A small network was shown many inputs. Here are its activations along a few directions, one row for each input.
In each table, some parts of the input vary, and every possible input appears once, in random order.
A made-up example of a description, with smaller parts first: values(2) and (point or line(11) or (line(4) and ring(5))).
Shared parts are said once, and a part with two or three values counts as separate values.
In the rows, 128 means zero.

Other details of the inputs vary at random and push rows far along two fixed directions, the same in every table; ignore that.

A family of inputs:
x1: [110 128 127  71 107 129 111 139 131  48  76 115]
x2: [128 144 126 142 128 131 119 124 128 130 133 130]
x3: [126 146 140 151 121 121 119 118 121 117 133 135]
x4: [128 148 136 145 125 128 124 123 122 122 133 132]
x5: [135 115 123 122 148 149 128 142 138 146 142 124]
x6: [124 144 144 151 121 116 125 119 127 121 133 135]
x7: [133  84 117  72 145 153 142 159 153 139 125 117]
x8: [132 106 129 123 147 141 131 141 146 149 143 126]
x9: [121 112 114 138 137 133 128 118 109 143 124 123]
x10: [103 116 127  33  94 125 117 149 133  26  54 114]
x11: [127 138 130 140 127 123 130 124 139 136 135 129]
x12: [132 151 132 141 118 119 131 121 121 130 132 130]
x13: [139 112 123 122 139 138 123 135 132 149 142 126]
x14: [138 123 127 127 133 138 131 135 125 141 138 130]
x15: [129 145 134 147 121 108 120 119 125 126 133 135]
x16: [137 118 128 123 141 143 143 139 137 144 139 129]
x17: [131 145 137 141 117 113 132 119 125 131 134 132]
x18: [125 138 133 146 125 120 121 121 134 131 133 133]
x19: [134 107 116 122 148 147 120 139 144 153 142 124]
x20: [135 110 112 118 152 153 124 143 145 156 142 122]
x21: [110 140 134 168 110 100 125  97  98 117 115 134]
x22: [137 118 130 131 130 133 126 131 125 138 138 132]
x23: [136 111 132 127 133 131 133 136 134 146 139 132]
x24: [131 151 127 144 124 119 119 121 119 126 133 132]
x25: [113 144 126 160 114 112 132 102 100 124 117 128]
x26: [126 145 131 149 122 122 115 117 125 124 132 133]
x27: [129 154 143 149 116 119 137 118 119 117 129 138]
x28: [135 118 134 132 136 136 129 131 128 134 138 134]
x29: [138 119 125 123 134 139 140 139 133 148 139 127]
x30: [121 105 111 131 142 137 139 123 119 153 127 120]
x31: [129 149 141 150 112 107 123 114 118 123 131 136]
x32: [134 105 126 117 150 145 140 143 151 155 145 123]
x33: [131 149 125 140 125 120 128 124 127 132 134 129]
x34: [127 153 149 152 113 110 138 114 121 115 129 140]
x35: [128 158 146 160 102 106 120 108 105 108 127 142]
x36: [135  87 100  69 159 162 124 163 152 142 127 112]
x37: [128 144 134 141 127 129 133 126 130 129 135 130]
x38: [137 121 130 127 140 142 133 136 129 138 138 132]
x39: [133 155 134 146 116 118 121 117 113 123 131 133]
x40: [102 129 120  36 101 133 120 150 140  24  53 104]
x41: [135 105 110 112 154 155 134 148 154 164 144 119]
x42: [130 160 142 154 107 114 125 114 106 113 128 139]
x43: [128 155 148 159 110 111 123 110 110 106 128 143]
x44: [119 102 120 139 137 125 131 118 116 146 125 125]
x45: [120 102 117 133 141 129 139 121 122 153 127 121]
x46: [128 110 124  88 139 151 131 148 135 115 119 126]
x47: [134 101 116 113 153 148 136 145 158 165 145 120]
x48: [133 100 118 119 151 145 127 143 152 160 143 124]
x49: [137 105 118 119 148 135 126 141 145 156 144 125]
x50: [130 144 131 141 124 113 130 122 131 133 135 131]
x51: [112 139 131 160 114 105 134 100 104 125 118 130]
x52: [113 126 127  66 101 118 115 138 131  56  74 115]
x53: [138 110 115 121 146 139 120 139 138 151 144 125]
x54: [107 129 116  31  95 128 118 148 134  30  52 103]
x55: [129 153 146 152 107 107 136 114 118 120 130 138]
x56: [138 107 116 114 149 137 135 143 150 160 145 122]
x57: [135 111 135 128 139 134 136 135 137 141 139 134]
x58: [140 118 120 120 141 142 127 138 131 151 141 124]
x59: [139 111 110 113 151 145 134 146 146 160 145 120]
x60: [126 152 152 158 110 107 129 112 116 110 128 144]
x61: [111 149 133 172 106 101 118  92  89 110 113 135]
x62: [113 150 129 166 111 109 122  97  91 115 113 132]
x63: [116  75 103  89 148 150 125 139 126 133 110 113]
x64: [129 151 132 151 118 111 114 115 117 120 132 135]
x65: [128 140 124 138 130 132 129 127 136 138 135 127]
x66: [136 111 133 122 141 138 144 138 142 147 141 131]
x67: [130 157 140 150 108 114 135 117 114 119 129 136]
x68: [139 108 123 114 143 138 138 141 144 160 144 123]
x69: [131 154 139 152 111 111 116 111 111 118 130 136]
x70: [127 140 140 141 127 123 135 124 134 130 136 131]
Description of these inputs: values(2) and ring(5) and (point or ring(6)).
The inputs of x48 and x18 match in every part but the values(2) part. If x1 is changed in the same way as x48 into x18, which row does it become?
> x3
The inputs of x12 and x54 match in every part but the values(2) part. If x31 is changed in the same way as x12 into x54, which row does it become?
> x52
Which other rows agree with x40 in the values(2) part and the ring(5) part? List them by row number.
> x16, x29, x30, x41, x54, x59
Start at x15 and move only the ring(5) part, one step at a time. The first step leads to x64. Which rows follow, in order?
> x24, x33, x50
Which other rows agree with x14 in the values(2) part and the ring(5) part? List them by row number.
> x5, x9, x20, x36, x38, x58

A family of inputs:
x71: [131 175 141 194 109 106 108  96  96 121 139 142]
x72: [128 148 126 211 136 107 137  93 110 188 162 135]
x73: [141 158 123 221 140 113 122  94 105 194 174 138]
x74: [139 222 169 145  76  90 122 121 138  56 118 142]
x75: [128  75 127  85 146 152 146 151 138 142 128 126]
x76: [143 188 157 110  97 110 123 143 160  72 124 136]
x77: [109 107 132  67 109 130 138 139 122  71  80 120]
x78: [123  79 111  92 148 144 144 145 146 152 124 115]
x79: [129 144 115 159 128 119 114 112 114 147 137 128]
x80: [105 103 105  73 129 134 125 139 138 100  90 106]
x81: [146  78 108 118 176 175 121 154 144 194 168 126]
x82: [103 107 116  77 115 124 138 133 131  81  76 110]
x83: [120 140 141 124 107 119 119 117 105  80 104 135]
x84: [147  68 120 115 176 169 136 156 144 194 169 132]
Describe the family of inputs behind these rows.
> values(2) and (point or ring(6))
The inputs of x76 and x74 match in every part but the values(2) part. If x79 is changed in the same way as x76 into x74, which row does it become?
> x73
Change only the values(2) part in x72. List by row number the other rows that result.
> x80
